These are the activations of a small neural network, seen along a few directions. Each row is one input.
In each table, some parts of the input vary, and every possible input appears once, in random order.
Descriptions start from the smaller parts, as in this example, which fits no table here: ring(5) and (point or (values(2) and line(4)) or line(11)).
Shared parts are said once, and a part with two or three values counts as separate values.

Other details of the inputs shift rows strongly along two fixed directions, in all tables alike. That doesn't count.

Rows:
R1: [-48 -17  41  39 -43 -38   3 -40 -41  12  28   1   8   5  28]
R2: [ -1  21 -34 -48  40  24  59  15   9  26 -29 -39  36 -14 -62]
R3: [ -53  -41   30   55  -69  -26   29 -110  -74   50   20  -27    4   25
   14]
R4: [-20  33 -13 -24  34  24  63 -16 -24  48 -45 -23  34 -24 -80]
R5: [ 64  -9  -6   8 -21  12 -76  28  57 -73  -3  42 -50  -2  44]
R6: [-41 -27  25  34 -29 -29  11 -14 -45  17  35   9  -1  20  45]
R7: [ 15   4  22  13 -14 -10 -58  38  36 -53  13  39 -24 -12  42]
R8: [ 14  -9  16  11   8 -26 -50  19  32 -49  30  22 -14   0  52]
R9: [-43 -26  27  31  -2 -40  13 -42 -43  24  42  -7   9  21  32]
R10: [-16  -4  31  35 -35 -24 -32   2  -9 -25  18  31 -16   0  42]
R11: [ 64  52 -31 -44  60  44 -32  83  71 -48 -47  36 -16 -38 -35]
R12: [ -5   9 -38 -30  -7  37  56 -31 -23  64 -37 -62  34  11 -82]
R13: [ 26  16 -27 -40  45  32   1  64  43 -17 -17   7  -3 -13 -17]
R14: [ -8 -27   6  29 -66  -3  -5 -41 -19   1   7   0 -16  17  21]
R15: [ 47  -9  -3  10 -24  -2 -75  13  36 -45  13  13 -32  19  37]
R16: [ 21  16 -35 -42  40  27  22  55  27  -5 -16  -7   6  -7 -23]
R17: [ -2 -21   5  26 -28 -11   5 -66 -30  12   3  -9  -6  16   4]
R18: [-21 -21  26  32  -6 -38  -8 -16 -31   2  39  24  -9  18  53]
R19: [ 33  19 -43 -39  18  49  14   5  21  25 -41 -39  13  -3 -68]
R20: [-38 -30   9  28 -74 -17  17 -70 -57  45  21 -41  10  35   7]
R21: [ 21 -13  16  18   2 -20 -56  45  24 -49  31  53 -36   4  72]
R22: [ 49  44 -36 -43  40  38  -9  70  50 -34 -42  22  -5 -30 -38]
R23: [ 34 -13   3  13 -32  -2 -66   4  28 -35  12   6 -28  15  32]
R24: [ 41  10  16   7  12 -17 -74  44  52 -71  16  49 -28 -10  47]
R25: [-42 -21  28  20 -21 -28   3 -23 -19   9  25 -13  11   6  25]
R26: [ 49 -11  -4   7 -45  13 -88  40  53 -58  11  22 -42  14  46]
R27: [  4  -5  24  21 -32 -23 -44  18  12 -43  26  31 -19  -1  52]
R28: [ 59  19 -51 -42   3  53   1  34  47 -23 -45   3 -16 -10 -38]
R29: [  8  22 -29 -38  58  33  47  28   1  31 -30  -7  16 -13 -49]
R30: [-29 -21  21  20   3 -28   3 -16 -22  10  31   2  -2  11  32]
R31: [ 26  44 -21 -33  63  20  15  18  16   0 -38   7  13 -25 -55]
R32: [-26  28  -4 -14  42   7  65 -38 -40  58 -36 -26  37 -19 -76]
R33: [-75 -35  46  45 -33 -49  26 -74 -60  40  41 -28  21  15  29]
R34: [ 24  18 -47 -39  14  57  52 -12   8  33 -57 -30  15 -13 -84]
R35: [ 15   5  25  15  -5 -13 -55  28  31 -48  14  37 -23 -13  42]
R36: [ 22  18 -25 -33  43  30  13  55  22  -2 -19  14   0 -12 -18]
R37: [-68 -27  29  29 -11 -30  45 -58 -64  55  31 -26  21  18  11]
R38: [  4  17 -19 -35  53  12  33   9  16  14 -22 -25  25 -18 -46]
R39: [-43 -11  44  38 -17 -42   4 -53 -41  19  24  -2  11   1  16]
R40: [  3 -14   7  14 -16 -17 -22  34  -1 -24  27  32 -21  12  60]
R41: [-43   6 -20 -28  34  16  95 -23 -43  73 -19 -52  47   2 -69]
R42: [-25   7 -12 -24  20  10  53  -7  -9  32 -15 -38  36  -8 -45]
Description of these inputs: line(6) and (values(2) or line(5)).
Q: Changing only the line(6) part turns R19 into R26. The same change can be made to R33. Which row results?
A: R25
Q: Which other rows agree with R17 in the line(6) part? List them by row number.
A: R8, R9, R15, R18, R24, R31
Q: Which other rows does R41 become when the line(6) part takes its other values? List them by row number.
A: R9, R13, R16, R30, R37
Q: Which other rows does R39 become when the line(5) part takes its other values? List them by row number.
A: R21, R30, R32, R38

Rows:
R43: [  4  16 -17 -21  58   1  22  51   6   1  -1  14   6  -5  -2]
R44: [ -90    0   27   17  -10  -28   96 -107  -91   90   -6  -55   55   -2
  -60]
R45: [  48   -9   23   30  -65  -10 -110   30   48  -84   20   56  -58    5
   78]
R46: [  0  41 -15 -29  76  12  49  13  -8  22 -32   7  21 -24 -58]
R47: [ 37   8 -44 -51  59  32  15  25  41   7 -20 -37  18  -3 -51]
R48: [ 33  43 -28 -40  30  41   2  28  36   0 -51 -10  10 -30 -67]
R49: [-18 -31  42  52 -38 -49 -41 -74 -25  -5  40  -7  -7  21  47]
R50: [ -1 -51  15  43 -77 -15 -44 -13 -11 -23  42  26 -42  37  84]
R51: [-67 -43  55  56 -43 -59   1 -35 -55  13  65  10  -2  18  83]
R52: [ 31 -36  17  37 -77 -21 -97  39  35 -73  48  44 -54  29 109]
R53: [-56  -4   2  -8   3  -7  74 -31 -43  54  -1 -45  43   1 -38]
R54: [ 46  46 -28 -43  75  40  -1  68  58 -27 -44  26   3 -41 -50]
R55: [-64 -15   6   8 -25  -6  66 -57 -65  74   4 -58  42  15 -35]
R56: [ 98  34 -56 -52  34  69 -32  62  75 -49 -63  29 -35 -21 -40]
Q: What do these inputs look like to the network?
A: values(2) and (point or line(6))
Q: Changing only the values(2) part turns R50 into R56. The same change can be made to R51. Which row results?
A: R54
Q: Which other rows does R47 become when the values(2) part takes its other values? List them by row number.
A: R49

Rows:
R57: [ -1   0  34  31   4 -27 -29 -28 -13  -4  14  30 -13  -4  24]
R58: [-73 -16  39  35 -26 -33  34 -64 -74  63  28 -28  26  15   4]
R59: [  6  15 -22 -37  52  22  27  66  30  -9 -14   4   9 -19 -14]
R60: [ 37  14  10  20  -3  -9 -59   7  20 -50   0  43 -31  -5  29]
R61: [ -9 -20  24  29  -7 -31 -18 -77 -20   7  18 -24   8  11   9]
R62: [  3  28 -21 -19  11  34  37 -26 -15  40 -48 -27  20 -12 -83]
R63: [  1 -21   6   4  14  -8 -19  55  26 -44  33  39 -26   0  65]
R64: [ 39  11 -41 -38 -12  46  12  40  38 -11 -40  -7  -5 -12 -31]
R65: [-30 -12  27  43 -38 -25  12 -89 -61  39   2  -8  -1   8  -4]
R66: [-33  -5  30  16  -1 -23  -9  19   4 -22  25  16  -1  -8  41]
R67: [-54 -30  25  22 -32 -37  16 -80 -45  46  34 -64  29  26   2]
R68: [ 12  28  -6 -23  68   9  23  21  22 -14 -31  19   9 -41 -30]
R69: [ -1   2 -38 -24  20  23  58  -4 -25  46 -15 -25  18  14 -40]
R70: [-37 -38   5  28 -47  -9  32 -57 -63  52  15 -23   0  37  15]
R71: [-48  -7  43  32   3 -33   7 -20 -21   0  17  14   8 -14  22]
R72: [ 12  -9 -45 -29 -12  41  54  -7   3  25 -29 -22   7   5 -38]
R73: [ 27  24 -28 -27  -1  42  19  -2  23  -5 -50  -7   7 -25 -63]
R74: [ 44  43 -42 -47  37  41  -9  66  45 -17 -37   4   1 -16 -43]
R75: [ 12 -14   1   2   5 -18 -22  46  18 -37  33  33 -21  12  60]
R76: [ 23  -6   7   4  -5  -1 -56  62  30 -38  23  33 -29   8  58]
R77: [ 23 -10  15  10 -10 -14 -64  -3  40 -38  15  -2 -11   4  24]
R78: [-29  15 -20 -19   0  25  65 -42 -46  75 -36 -54  35  -3 -82]
R79: [ -5   3  30  26  -4 -14 -36   0  -2 -11  15  27 -13  -3  22]
R80: [ 17  41 -13 -35  58  14  19  34  24  -3 -33   7  21 -30 -53]
R81: [ 43  29 -33 -28  13  43  22 -12  28 -10 -57  -1   0 -30 -65]
R82: [ 14   9  27  17  16 -34 -38   9  14 -42  15  45 -16 -16  35]
R83: [ -2   5  20  28 -28 -15 -33 -11 -11 -14   8  23 -12   3  19]
R84: [ 26 -14  -3  10 -41   9 -52  35  19 -31   7  16 -33  17  41]
R85: [ -3  -6  15   4  -4 -25 -23  44   8 -29  32  24  -9   5  50]
R86: [-52 -44  15  20 -34 -30  28 -72 -48  53  38 -67  29  39   7]
R87: [ 10  -9   0  11 -30  -3 -34  36   5 -25  19  19 -19  20  45]
R88: [ 14 -12 -49 -44  42  28  46  -8  13  37 -10 -57  24  19 -52]
R89: [  0  10  17   1   1 -26 -36  42  23 -40  23  26  -7  -8  41]
R90: [ 22  12 -40 -43  54  36  36  40  13  24 -18  -5   5   0 -35]
R91: [-10 -16  11  20 -65  -1 -10 -22  -5 -12   6  -2  -9   2  19]
Q: Changing only one part turns R67 into R86. The same change can be made to R78. Which row results?
A: R84
Q: What do these inputs look like to the network?
A: line(5) and (point or line(6))
Q: Which other rows does R63 become when the line(6) part takes its other values? List them by row number.
A: R69, R70, R72, R75, R90
Q: Which other rows does R63 become when the line(5) part takes its other values? List them by row number.
A: R59, R66, R68, R71
